Each row below holds a small network's activations on one input, seen along a few directions.
Each table varies a few parts of the input and shows all the possible inputs, shuffled.
A made-up example of a description, with smaller parts first: one of 5 places around a ring, together with either a single point or one of 11 places around a ring or (one of 2 separate values, together with one of 6 places along a line).
Shared parts are said once, and a part with two or three values counts as separate values.
(in the rows, 128 means zero)

Other details of the inputs vary at random and push rows far along two fixed directions, the same in every table; ignore that.
These rows show it; all are for the same input, with only those details redrawn:
[ 47 125 126 128  78 168 113 129 108 169 112 112]
[ 90  98 153 142 133 194 118 131 121  80  87 103]
[ 93  98 154 141 129 195 118 134 119  81  88 103]
[ 30 112 138 130  70 198 107 136 110 158  92 100]
[186 144  81 135 145  48 147 113  97 151 184 161]
[202  97 140 149 199 135 141 128 123  21 120 131]
[192 144  78 136 146  43 146 114  97 152 186 162]

Table:
R1: [127 156  84 134  88  53 144 153  89 212 160 154]
R2: [111 141  92 128  92 111 124 109 105 197 170 132]
R3: [110  91 188 136 151 177 152 147 152  53  47  95]
R4: [ 84 100 179 103 169 184  13 158 205  60  96 144]
R5: [ 44 154 135  99  54 175 134 113 141 206 115  92]
R6: [153 182 122 103 109 107 152 117 137 201 160 130]
R7: [ 32 127 122 125  57 170 113 132 101 196 114 112]
R8: [131 150  91 109  94  65 152  83 125 222 176 136]
R9: [205  96 161 131 193 124 160 111 148  28 105 118]
R10: [157 122 139 137 124  94 168 142 144 110 103 131]
R11: [194  97 180  93 244 107  64 125 230  19 116 164]
R12: [197 172  76 129 145  67 148 114 112 150 199 151]
R13: [ 43 161 155 123  77 233 103 147 125 172 101  92]
R14: [196 104 143 168 172 125 151 165 130  27  99 134]
Describe the family of inputs behind these rows.
> one of 2 separate values, together with either a single point or one of 6 places along a line
Changing only the choice among 2 separate values turns R8 into R2. The same change can be made to R6. Which row results?
> R13
Which other rows does R10 become when the choice among 2 separate values takes its other values? List them by row number.
> R14

Table:
R15: [153 113 178 136 143 167 159 135 152  27  61 126]
R16: [ 82 121 153 121  94 137 153 158 139 133  88 104]
R17: [ 54 106 120 118  79 143  73 117 100 163 130 145]
R18: [206 113 119 165 187  74 107 127 121  83 154 167]
R19: [211 162  91 144 171 100 176 126 108  61 155 134]
R20: [146  69 182 125 159 161 142 102 132  33  72 113]
R21: [144 103 154 168 183 192 147 127 117  39  94  76]
R22: [ 83 168 114 132  57 178 143 127  96 166 121 118]
R23: [156 112 197 132 194 188 104 117 167  57  90 108]
R24: [ 59 150 141 107 115 146 100 121 149 194 121 105]
R25: [174  98 162 163 165 207 142 146 117  52  89  91]
R26: [148  95 173 154 159 176  94 171 138  27  96 134]
R27: [138 156 101 137 111 119 159 147  96 151 157 111]
R28: [ 78 120 119 139 117 186 145 120 100 136 122  96]
R29: [138 117 114 145 121 109  92 158 119 151 135 155]
R30: [147 137 111 125  88  59 156 135 119 217 136 147]
R31: [192 143 106 140 127  17 167 103 115 189 162 162]
R32: [127 150 107 135 105 110 103 145 121 123 138 171]
R33: [ 64 138 115 129 100 152  96 159 131 107 106 138]
R34: [100 128 142 159 103 186 135 117  97 148 113  95]
R35: [168 130  82 104 134   6 167  90 105 165 173 155]
R36: [ 85 150 159  98 122 165 109 153 157 143 115 106]
R37: [197 105 118 132 191  62 177 112 135  83 136 146]
R38: [ 75 106 121 139 116 150  85 172 130 135 102 121]
R39: [190 164 101 101 158  53 129  94 132 195 199 178]
R40: [234 109 102 145 133  97 137  91 207  73 185 136]
R41: [223 124 111 155 184 113 167 102  96  87 167 143]
R42: [ 70 125 146  81 132 161  96 103 141 136 119 107]
R43: [131  96 157 149 171 166 100 179 143  20  96 121]
R44: [122 155 109 116 102  80 169 132 133 139 117 141]
R45: [137  90 145 138 175 192 142 107 103  23 105  84]
R46: [ 72 147 136  97 109 152 101 147 152 199 115 106]
R47: [229 154 151 114 187  93 130 135 153  95 161 153]
R48: [140 198 109  92 101  88 122 115 139 198 166 166]
R49: [140 132 106 128 110 125 142  89  74 151 162 126]
R50: [ 80 132 155 121  57 134 146 149 127 183  99 122]
R51: [ 55 142 132  92 117 157 105 116 147 189 130 119]
R52: [133 118 121 126 122  86 158 147 134 157 108 120]
R53: [102 107  96 118 133  94  92 119 106 121 151 148]
R54: [ 72 117  96 123  43 156 114 107 205 163 152  94]
R55: [ 86  99 156 126 100 154 146 116 130 147  90 126]
R56: [ 89 146 151 102  97 162  96 139 148 206 115 119]
R57: [174 134  74 138 141  39 113 117 103 172 198 198]
R58: [163 143  68 147 151  18 112 129 109 169 189 170]
R59: [ 69 137 147  81  96 157  89  93 129 184 131 124]
R60: [ 56 120 136 130  86 119 144 125 129 186  93 103]
R61: [ 39 112 104 128  99 142  89 140 117 168 129 140]
R62: [157  99 147 157 177 197 148 153 121  44  88  77]
R63: [107 139 145 143  86 189 141 147 100 139 119 101]
R64: [205 172 119 104 194  86 138 124 160  74 152 152]
Describe the family of inputs behind these rows.
> one of 2 separate values, together with either a single point or (one of 4 separate values, together with one of 6 places along a line)
Changing only the choice among 2 separate values turns R24 into R23. The same change can be made to R43. Which row results?
> R26
Changing only the choice among 2 separate values turns R41 into R28. The same change can be made to R32. Which row results?
> R33
Which other rows does R62 become when the choice among 4 separate values takes its other values? List them by row number.
> R38, R46, R52
Which other rows does R36 become when the choice among 2 separate values takes its other values? List them by row number.
> R47
Which other rows does R28 become when the choice among 4 separate values takes its other values? List them by row number.
> R37, R51, R61
